A small network was shown many inputs. Here are its activations along a few directions, one row for each input.
Each table varies a few parts of the input and shows all the possible inputs, shuffled.
Descriptions start from the smaller parts, as in this example, which fits no table here: values(2) and (point or line(9) or (line(4) and ring(8))).
Shared parts are said once, and a part with two or three values counts as separate values.

Other details of the inputs shift rows strongly along two fixed directions, in all tables alike. That doesn't count.

Table:
row 1: [ 13 -29 -33  40 -12   8 -16  32   1 -32  49   6 -52 -40]
row 2: [-21 -20   5 -37  15  10  -5 -23  13  23  39 -29  31   7]
row 3: [-58   4   6 -14   3 -10  -4 -22   2  23  -9  -7  23 -26]
row 4: [-15  -1  17  -4  -9  21  13 -13  34  20 -12 -19  46  -8]
row 5: [ 11  14 -43  41 -20  39   3  17   4 -43  31  22 -45 -31]
row 6: [ 29  11  30 -54  20 -50 -20   9 -80  19 -88  11   4  44]
row 7: [ 12   3 -29  59  -2   2  38   7  -7   1  48  19 -50 -38]
row 8: [-40   1   2   2  -8 -19 -22 -39   9  11  -5  -5  33 -11]
row 9: [ 56  29  54 -40  29 -28 -23  28 -51  -1 -95  -9  23  42]
row 10: [-22   6  -8 -20  -2   0  14 -10  48   6  -2 -13  44   8]
row 11: [ 27  13   0  42 -18  11  14  13  22 -50  34  15 -53 -51]
row 12: [ 20  -9 -28  48  -9  21  44  14  24 -41  36  20 -48 -12]
row 13: [-50   5   9 -11  -3  14  -9 -16  31 -14 -14 -11  24  11]
row 14: [-39 -25   2 -33   1  -3 -30  -9   6   1  20 -42  27 -10]
row 15: [ 26  28  38 -45  16 -15 -24  26 -59  -3 -90  -2   2  81]
row 16: [ 18  -6 -30  50 -10  31  37  10  22 -35  32  16 -55  -9]
row 17: [ 17   9 -35  38  -9  14  14  20  16 -57  36  24 -37 -36]
row 18: [ -7   3  19  -4   6  14  10 -18  45  17 -17 -27  41 -16]
row 19: [-26 -32  -6 -19  -5  -5 -16   2  33  32  10 -31  29   4]
row 20: [ 20 -19 -38  42  -9   6  36  -9  -4  -5  32  26 -59 -46]
row 21: [-38  -6  17 -29  19  11 -35 -17  14  14  31   4  33  -1]
row 22: [ 18 -17 -21  21   9  24  -5   7 -19 -40  77   8 -49 -37]
row 23: [-49   1  11 -13  -2   4  -2 -12  33 -20 -11  -8  33   9]
row 24: [-29   6  23  -5  -9  20 -10 -11  23  -2 -16 -14  45 -21]
row 25: [ 46  25  31 -29  22 -57  -4  12 -67  40 -67   0  18  73]
row 26: [-41  11  11 -14 -26  21 -12 -11  18  -2  -7  -6  39  -2]
row 27: [-47  12   8   5  -1 -20 -17 -30   7  16   2  -8  35 -10]
row 28: [104  26 -20   7   3   1  16  59 -71 -19 -38  30 -63  52]
row 29: [119  26  23   7   5 -27  27  54 -52 -26 -36  23 -69  32]
row 30: [-27 -16  -6  -9  -9 -14   4 -45  21  33  -9  -7  30  -6]
row 31: [-41 -15  10 -16   6   0 -42   0  26  17  14   3  29  -2]
row 32: [-26 -22   4 -15   6   2 -19  -2  37  39  18  -2  30  10]
row 33: [ 28  -9 -37  62 -15  -2  24 -14   0  -9  42  22 -46 -31]
row 34: [ 41  22  32 -44  16 -13  -1  23 -48  18 -86  -7   2  94]
row 35: [-57  14  10  -2   5 -15  -8 -19   2  22   1  -9  30 -18]
row 36: [ 91   6  -4  15   7 -39  -6  29 -97 -28 -44  44 -70  20]
row 37: [-43  -2   0 -13   3  -8  19 -24  12  44  -5 -11  23 -14]
row 38: [ 30 -36 -37  28  -6  14  16  16  -3 -20  66 -15 -52 -30]
row 39: [-22 -13  11 -28  19  13 -12 -19  25  35  35   0  33  11]
row 40: [-26   4   5 -13 -26  23  11 -14  29  19  -4 -11  40  10]
Each input here is: values(2) and (ring(5) or ring(6) or ring(9)).
Changing only the values(2) part turns row 3 into row 37. The same change can be made to row 15. Which row results?
Answer: row 34
Changing only the values(2) part turns row 1 into row 19. The same change can be made to row 22. Which row results?
Answer: row 2
Change only the values(2) part in row 40. List by row number the other rows that result.
Answer: row 26
Change only the ring(6) part in row 33. List by row number the other rows that result.
Answer: row 7, row 20, row 25, row 30, row 37

Table:
row 41: [ 20 -16  -9  24  -2  38   1  21  25 -38  16  20 -39 -28]
row 42: [ 23 -17 -19  37 -11   4   7   0   5   4  40   9 -45 -22]
row 43: [-34  15  16   2  -7   9  10 -25  39  41 -22  -7  52   0]
row 44: [ 16  -7 -32  27   1  16   9 -10  -4  -4  46  18 -45 -14]
row 45: [ 45   5  19 -35  20 -29   4  32 -73  18 -38  14 -12  65]
row 46: [-46 -10  16 -19  -7  -9 -36 -26  22  27  -1 -19  34  -7]
row 47: [-64  -7  11 -29   0   1 -18 -17   8  17   7  -8  40   1]
row 48: [ 76  -5  19 -26  19 -38 -11  27 -60  18 -44   4   3  49]
row 49: [-32 -21  17 -20  -9 -11  -9 -25  30  41   5 -22  40  -1]
row 50: [-48   6   7 -21  -6 -19   7 -38  32   5 -19 -15  39  -3]
row 51: [ 50  18  29 -16  13 -19 -27  48 -41 -27 -58   4  -5  78]
row 52: [  3   6 -21  35 -11  -6  18  -7   3 -44  14  20 -41 -36]
row 53: [-47  -2   1 -29   5   3 -22 -37  16  28   8 -13  35   7]
row 54: [-38  -3   1 -15 -10 -23  10 -32  46  21 -21 -12  41   4]
row 55: [-48   7   3 -12 -14  18   5 -27  19  22 -26 -27  44  -2]
row 56: [ 60   6   8 -29  20 -31 -19  23 -59  28 -44  17 -15  66]
row 57: [ -1  -9 -17  33  -2   1  -1  28   1 -15  35  14 -45 -35]
row 58: [ 56   3   2 -32  22 -31 -11  31 -62  23 -40  25  -4  69]
row 59: [-38  -9  15 -24  -2  -4  -8 -38  21  37   7 -28  31   3]
row 60: [ 19  -4 -33  50 -23  26  29   9   8  -3   9   8 -33 -22]
row 61: [ 13  18  -8  46  -4   2  30  -8   8 -26  20  29 -32 -34]
row 62: [-54  10   6 -12 -14  18  -6 -25  15  14 -29 -24  43  -8]
row 63: [ 45  10   6 -23  -2 -37 -13  33 -60  -8 -82   4 -12  47]
row 64: [-45  17  22  -4  -4 -15 -10 -28  39  14 -24   4  49 -12]
row 65: [-50   0  10 -26  17  -5 -21 -16  18  14   2 -30  41 -13]
row 66: [ 30 -20 -26  36   3   5  13  12   7  -5  42   5 -28 -29]
row 67: [ 13  21  -9  52  -8  25  29  -1   0 -16  16  22 -29 -33]
row 68: [ 15   3 -29  44 -18  31  36   1  -2 -10  13   3 -36 -23]
row 69: [ 20 -12 -20  30   6   9  10   6  -7 -21  43   2 -30 -35]
row 70: [ 23 -14 -29  36   9   3  14  18  11  -3  40   2 -35 -27]
row 71: [  4  -2 -27  27   0  16 -11  -6 -12 -21  41  22 -45 -26]
row 72: [ 51  10   5 -38  26 -26  -4  23 -72  15 -37  21  -7  68]
row 73: [ 13  -9 -13  31  -8   8   4  -6  -9 -13  42   6 -47 -29]
row 74: [-40   3  15 -16   0  16   0 -18  47  -2   1 -31  45  36]
row 75: [-50   4   3  -6 -19  14 -13 -16  25  21 -33 -20  46  -7]
row 76: [ 61   2  32 -33  14 -37  -1  20 -69  18 -42   0 -14  50]
row 77: [-57  -1  -3 -22 -16  -2  -6 -29  20   1 -28 -27  37  -6]
row 78: [-30 -12  20 -38   8  30   8 -21  49  13 -12 -21  37   9]
row 79: [-53  -8  -6 -26   2  -1 -33 -19  19  21   5   3  48   6]
row 80: [  8  -8 -30  33  -4  11 -19   3  -3 -14  38  26 -42 -24]
row 81: [-51  -5  12 -29   9  -7   5 -15  25  35   8 -27  32   2]
row 82: [ 19  16 -10  46  -3   3  40 -11  13 -17  22  27 -33 -28]
row 83: [ 51  10  19 -27  31 -40 -27  46 -62   5 -52   1  -8  40]
row 84: [-39 -13   9 -20   7  -8 -30 -14  24  18   0 -23  51 -14]
row 85: [ 19  19 -12  52  -8  26  38  -3   5  -7  18  21 -30 -28]
row 86: [ -6  -3 -14  27   3   5   6  19  -9 -22  39  10 -47 -36]
row 87: [-52   8  20 -16  -1  16 -21 -14  39 -19  -4 -27  45  25]
row 88: [  5  -8 -35  24   1  16   7   1 -12 -18  49  28 -33 -16]
row 89: [ 40  14  10 -38  25 -26 -25  27 -80  -2 -42  25  -7  56]
row 90: [ 20 -14 -15  30  -1  10  -3  -2 -14 -31  41   9 -26 -43]
row 91: [-29  16  15 -40 -15  21  -5  -7  41   2   3 -27  52   4]
row 92: [ 50   5  21 -29  23 -42  -1  47 -55  26 -47   4 -18  56]
row 93: [-46  20  20   2  -8   8 -11 -21  31  24 -28  -3  52 -12]
row 94: [ 10 -13  -5  30 -11   5  -1   0 -13 -24  40  10 -41 -40]
row 95: [-50  -4  19 -25  -3  -4 -29 -34  13  20   2 -23  31  -8]
row 96: [ 12  -8 -38  34 -20  11  36  -3   3 -23  14   1 -41 -21]
row 97: [ -1 -12 -21  27  -5  13  15  11 -13 -16  47  22 -38 -19]
row 98: [ 62  35  30 -47   4 -10 -15  48 -51 -21 -51   2  -1  49]
row 99: [ 23  10 -14  52  -8  -2  33  -2  22 -10  18  31 -30 -27]
row 100: [ 26 -14 -23  30   7   9  20   4  -2 -12  45   0 -30 -30]
row 101: [-42   4   5 -21  -5 -19  17 -41  37  14 -17 -17  38   3]
row 102: [ 48  19  19 -22   8 -54 -10  26 -51 -12 -76  19 -11  44]
row 103: [ 14 -19  -9  36 -15   1  -8   9  -4 -17  36  14 -39 -39]
row 104: [-42  -8  24 -38   7  30 -13 -17  40  -4 -17 -16  37  -3]
row 105: [-42 -13  22 -26  -5  -7 -12 -31  15  25   7 -25  38  -7]
row 106: [ 67  29  27 -41  -1 -14 -22  57 -42 -14 -55   6   2  51]
row 107: [ 38   5 -21  22 -23  29  19  29  31 -22  37   7 -25 -16]
row 108: [ 31 -21 -14  24  -1  38  22  17  33 -21  21  16 -39 -17]
row 109: [ 17 -14 -41  40 -24   6  29   6  13 -16  10   6 -39 -19]
row 110: [ 34  11 -18  16 -19  33  26  20  21 -29  41   3 -28 -18]
row 111: [  7  21  -6  46  -4   2  19  -7   4 -34  16  31 -33 -40]
row 112: [ 46  13   7 -29   3 -32   5  23 -66  -7 -75  -3 -14  52]
row 113: [ 40  13  27 -35  26 -38  -4  41 -69  10 -45   2 -20  49]
row 114: [ 32 -18 -20  30   0  10  17  -6  -5 -14  46   5 -26 -31]
row 115: [-33 -17  12 -20  -1  -7 -32 -23  21  17   1 -18  55 -14]
row 116: [ -2 -15 -22  33  -9   9  -3  21  -8 -17  40  29 -36 -24]
row 117: [ 14  -9 -18  30   6   9  -1   8 -11 -29  40   5 -30 -42]
row 118: [ 61  13  24 -16  15 -18  -7  44 -33 -11 -53   0  -5  90]
row 119: [-31 -14  13 -26   4  -3 -14 -33  15  18   8 -25  54  -9]
row 120: [-48 -18   3 -22  -3  -3  -4 -13  26  41   9  -8  43  14]
row 121: [-50  26  24  -4  -4  13  -4 -29  21  17 -24  -7  49 -13]
row 122: [-36 -10  22 -38   7  30  -2 -18  44   4 -13 -19  38   3]
row 123: [-39  -5   5 -26  18  -5   0 -20  26  31   7 -35  41  -2]
row 124: [-46   5  18 -16  -1  16 -10 -15  42 -11   0 -29  45  31]
row 125: [ 13  -6 -23  29  12   7  12  12  -4 -19  42  -1 -37 -34]
Changing only one part turns row 69 into row 100. The same change can be made to row 105. Which row results?
Answer: row 76
What is each input in this table made of?
Answer: line(5) and (values(3) or ring(5) or ring(9))
Change only the ring(9) part in row 94. List by row number the other rows that result.
Answer: row 47, row 65, row 71, row 86, row 89, row 90, row 95, row 117
Change only the values(3) part in row 118. List by row number the other rows that result.
Answer: row 107, row 108
Change only the ring(5) part in row 111. List by row number the other rows that result.
Answer: row 52, row 62, row 77, row 121
Change only the ring(5) part in row 101. List by row number the other rows that result.
Answer: row 68, row 82, row 85, row 96
Start at row 41 and move only the line(5) part, one step at a time. The first step leads to row 104. Which rows follow, in order?
Answer: row 122, row 78, row 108

Table:
row 126: [-11 -17   3 -32   6 -23  -8  -7   0  47 -14 -23  33  23]
row 127: [ -8  13  27 -16   1   4   5 -10  13  14 -53 -16  46   8]
row 128: [-21  -7  24 -46  15   3 -12   6   8   7 -13 -31  28  31]
row 129: [-12  -6   9 -37  11 -15   2 -21  -7  41  -9 -16  34  26]
row 130: [-28  17  14 -23  -6  -2   2 -12  11  11 -52  -3  32  24]
row 131: [ 13 -34 -73  88 -23  38  45  -5  28 -27 113  18 -82 -85]
row 132: [ 24   0 -41  98 -35  53  55   4  59 -57  80  26 -72 -99]
row 133: [-29  -1  25 -29  17 -25 -36 -14 -15  23 -12  -1  33   8]
row 134: [-123  -36  -40   39  -29   30  -10  -61   97    7   96  -26   30 -106]
row 135: [-29  17  12 -23  -5  -9   6  -8  15   6 -50   0  35  27]
row 136: [-11 -15  20 -47   6  -5 -23  -6  11  -2 -17 -27  32  27]
row 137: [101  26  -2  40  -7   0  23  46 -71 -37 -37  34 -77  27]
row 138: [  87    5  -13   22   11  -30    0   47 -102  -31  -12   31  -83    4]
row 139: [ -6  26  29 -22  -2  -8   7  -7  27   9 -44 -17  41  17]
row 140: [102  15  -8  15   9   9  -9  74 -72 -46  -6  38 -70  32]
row 141: [107  -4  -9  23  22 -22  10  50 -77  -8   5  43 -79  30]
row 142: [-15  24  17 -16   3 -10   5 -10  21   2 -44 -15  39  30]
row 143: [-22  21  18 -15  -9 -10   6 -10  14   4 -41  -9  39  35]
row 144: [ 87   1  -4  27  17 -34 -14  57 -91 -28  -8  41 -83   8]
row 145: [-24  17  14 -21  -7   3  -1 -16  10  16 -53  -7  30  23]
row 146: [-31   5  17 -35  11 -22 -21 -22 -24  19 -17 -11  32   6]
row 147: [-22   7  23 -41  11  14 -16  16   7  12 -12 -21  36  33]
row 148: [-12 -17  12 -30  11 -22 -14  -5   4  46  -9 -14  33  26]
row 149: [-122  -23  -28   36  -18   39   -6  -75   94    3  105  -12   32 -102]
row 150: [ -9  -5  15 -43   0   3 -35  -2  10  -3 -18 -15  42  27]
row 151: [ 14 -27 -61  88 -12  42  40 -11  31 -28 122  33 -80 -80]
What is each input in this table made of?
Answer: ring(5) or ring(9) or (values(2) and ring(6))
Start at row 140 and move only the ring(5) part, one step at a time. The first step leads to row 147. Which rows follow, in order?
Answer: row 128, row 136, row 150
